A small network was shown many inputs. Here are its activations along a few directions, one row for each input.
In each table, some parts of the input vary, and every possible input appears once, in random order.
A made-up example of a description, with smaller parts first: one of 4 places along a line, together with either a single point or one of 9 places around a ring or (one of 3 separate values, together with one of 8 places around a ring).
Shared parts are said once, and a part with two or three values counts as separate values.

Rows:
r1: [.03,.02,-.31,-.06,.13,.53,-.14,.26,.27,.06,-.24,-.31,-.36]
r2: [-.28,.04,-.10,-.07,-.03,.39,.01,.27,.21,.20,.02,-.17,-.13]
r3: [-.06,.20,.17,.13,-.17,.08,.25,.15,.06,.50,.04,.16,.02]
r4: [-.27,.25,.28,-.25,.09,.19,.21,.32,.15,.16,.02,.13,-.14]
r5: [-.07,-.39,-.14,-.04,.05,.26,-.14,-.07,-.11,-.28,.08,.03,.28]
r6: [-.04,-.15,.04,-.20,-.37,.06,-.11,-.26,-.30,-.25,.12,.28,.17]
r7: [.22,-.20,.09,.01,-.18,-.11,.10,-.20,-.20,.05,.12,.21,.36]
r8: [.18,.26,.26,.16,-.10,-.37,.23,.17,-.07,.65,.11,-.26,-.01]
r9: [.28,-.39,-.39,-.09,.16,.38,-.26,-.06,-.07,-.45,-.20,-.16,.09]
r10: [-.43,.45,-.18,.27,.52,-.92,-.19,-.50,.44,-.77,-.21,.19,-.68]
r11: [.44,-.09,.30,.14,-.10,-.50,.04,-.07,-.38,.13,.14,-.10,.40]
Q: Describe the family of inputs behind these rows.
A: either a single point or (one of 2 separate values, together with one of 5 places along a line)
Q: Which other rows does r5 become when the choice among 2 separate values takes its other values? List them by row number.
A: r2

Rows:
r12: [-.11,-.20,-.17,.11,.17,-.23,.10,-.21,.25,-.17,.09,.13,-.11]
r13: [-.06,.00,.02,.24,.22,-.10,.08,-.15,.09,-.37,.13,.20,-.06]
r14: [-.09,-.09,.48,-.29,-.54,.56,.43,.49,-.22,.88,.21,.13,.50]
r15: [-.14,.35,-.15,.09,.03,-.34,.12,-.19,.14,-.08,-.13,-.03,.01]
r16: [.50,-.58,.12,-.26,-.61,.47,-.05,.11,-.60,.30,.31,-.06,.94]
r17: [-.22,.03,-.12,-.16,.21,.21,-.39,-.06,.07,-.31,-.25,-.12,-.29]
r18: [-.07,.16,.02,.16,.01,-.50,.08,-.13,.01,.09,.05,-.08,-.41]
r19: [.65,-.28,.07,.11,-.13,.56,.24,.54,-.30,.76,.03,-.40,.42]
r20: [-.03,.15,.04,.08,.05,-.43,.13,-.12,.20,-.07,-.07,-.02,-.14]
r21: [-.06,.03,-.06,-.28,.24,.14,-.29,.03,.13,-.43,-.15,-.07,-.27]
r22: [-.08,-.03,-.11,-.05,.16,.01,-.23,-.08,.14,-.33,-.16,.24,-.20]
r23: [-.15,.05,-.16,.11,.10,-.02,-.20,.09,.11,-.47,.00,.15,-.19]
r24: [-.13,.41,.01,.13,.08,-.33,-.02,-.32,-.02,.20,-.06,-.07,-.21]
Q: Describe the family of inputs behind these rows.
A: either one of 3 separate values or (one of 2 separate values, together with one of 5 places along a line)
Q: Which other rows does r17 become when the choice among 2 separate values takes its other values? List them by row number.
A: r21
Q: Which other rows does r13 become when the choice among 2 separate values takes its other values? List them by row number.
A: r12

Rows:
r25: [-.32,.46,-.08,.32,.47,-.91,-.02,-.31,.21,-.45,-.22,-.04,-.73]
r26: [-.02,-.28,-.26,-.02,-.02,.28,-.18,-.25,-.20,-.40,.02,.15,.13]
r27: [.35,-.10,.44,-.09,-.55,.23,.37,.54,-.43,.91,.47,-.13,.71]
r28: [-.29,.35,-.18,-.09,.40,-.18,-.28,-.23,.30,-.54,-.23,.07,-.74]
r29: [.30,-.19,.15,-.22,-.30,.72,.06,.24,-.19,.49,.06,-.14,.36]
r30: [.24,-.23,.14,-.11,-.05,.63,.08,.37,-.40,.37,-.02,-.13,.35]
r31: [-.37,.49,-.04,.37,.51,-.86,-.06,-.42,.38,-.38,-.06,.08,-.52]
r32: [.39,-.19,.37,-.14,-.59,.14,.47,.53,-.38,.97,.31,-.06,.65]
r33: [-.41,.23,-.31,.22,.30,-.16,-.27,-.25,.55,-.56,-.24,.17,-.50]
r34: [.14,-.39,-.25,-.11,-.17,.17,-.19,-.24,.01,-.41,-.01,-.03,.15]
r35: [-.36,.19,-.18,-.10,.42,-.24,-.14,-.14,.54,-.63,-.25,.17,-.56]
r36: [.08,-.43,-.26,-.06,-.05,.09,-.11,-.18,-.10,-.35,-.10,.15,.13]
r37: [-.32,.44,-.12,.26,.33,-.87,-.12,-.40,.42,-.41,-.15,-.05,-.62]
r38: [.12,-.25,.15,-.11,-.13,.68,.03,.34,-.25,.42,.06,-.12,.45]
r39: [.46,-.09,.42,-.13,-.55,.28,.37,.40,-.47,.97,.36,-.09,.73]
Q: The inputs of r27 and r26 match in every part but one. If r39 is changed in the same way as r27 into r26, which row does it become?
A: r34
Q: Describe the family of inputs behind these rows.
A: one of 3 separate values, together with one of 5 places along a line
Q: Start at r32 and move only the place on the line of 5, one step at a time. The first step leads to r30. Which rows follow, in order?
A: r36, r35, r25

Rows:
r40: [-.42,.20,-.21,.10,.38,-.37,-.19,-.33,.34,-.73,-.20,.19,-.54]
r41: [.08,.06,.20,-.03,-.13,-.08,.14,.08,-.18,.26,.12,.03,.13]
r42: [.02,-.18,.04,-.15,-.11,.20,-.02,-.01,-.15,-.02,.09,.02,.18]
r43: [-.28,.35,-.18,.15,.37,-.68,-.16,-.37,.34,-.54,-.19,.16,-.54]
r44: [.19,.01,.01,-.05,.01,.20,.00,.13,-.10,.16,-.01,-.11,.05]
r45: [-.01,-.16,.08,-.16,-.24,.23,.06,.05,-.08,.08,.07,.02,.16]
r46: [.23,-.08,-.01,.05,.15,.15,-.04,.15,-.09,.09,-.09,-.15,.14]
r47: [.02,-.02,.05,-.02,-.09,.25,.04,.19,.11,.36,.00,-.14,.10]
r48: [.16,-.02,.07,.04,-.12,-.10,-.01,.00,-.16,.21,.16,.01,.19]
r49: [.13,-.29,-.05,-.05,-.08,.23,.00,-.03,-.13,-.10,.03,.03,.19]
r50: [.06,.00,.04,-.09,-.15,.19,.03,.20,-.03,.18,.02,-.18,.07]
r51: [.23,-.09,-.03,.09,-.06,-.07,.09,-.05,-.21,.08,.09,-.01,.25]
r52: [.00,.03,.11,.04,-.22,.01,.19,.05,-.05,.34,.09,.03,.16]
r53: [-.33,.31,-.25,.12,.46,-.42,-.25,-.20,.42,-.57,-.21,-.03,-.64]
r54: [-.10,-.12,.14,-.04,-.15,.27,.11,.14,-.04,.20,.03,.13,.09]
Q: Describe the family of inputs behind these rows.
A: one of 3 separate values, together with either a single point or one of 4 places along a line
Q: Which other rows does r42 become when the place on the line of 4 takes its other values? List them by row number.
A: r45, r49, r54
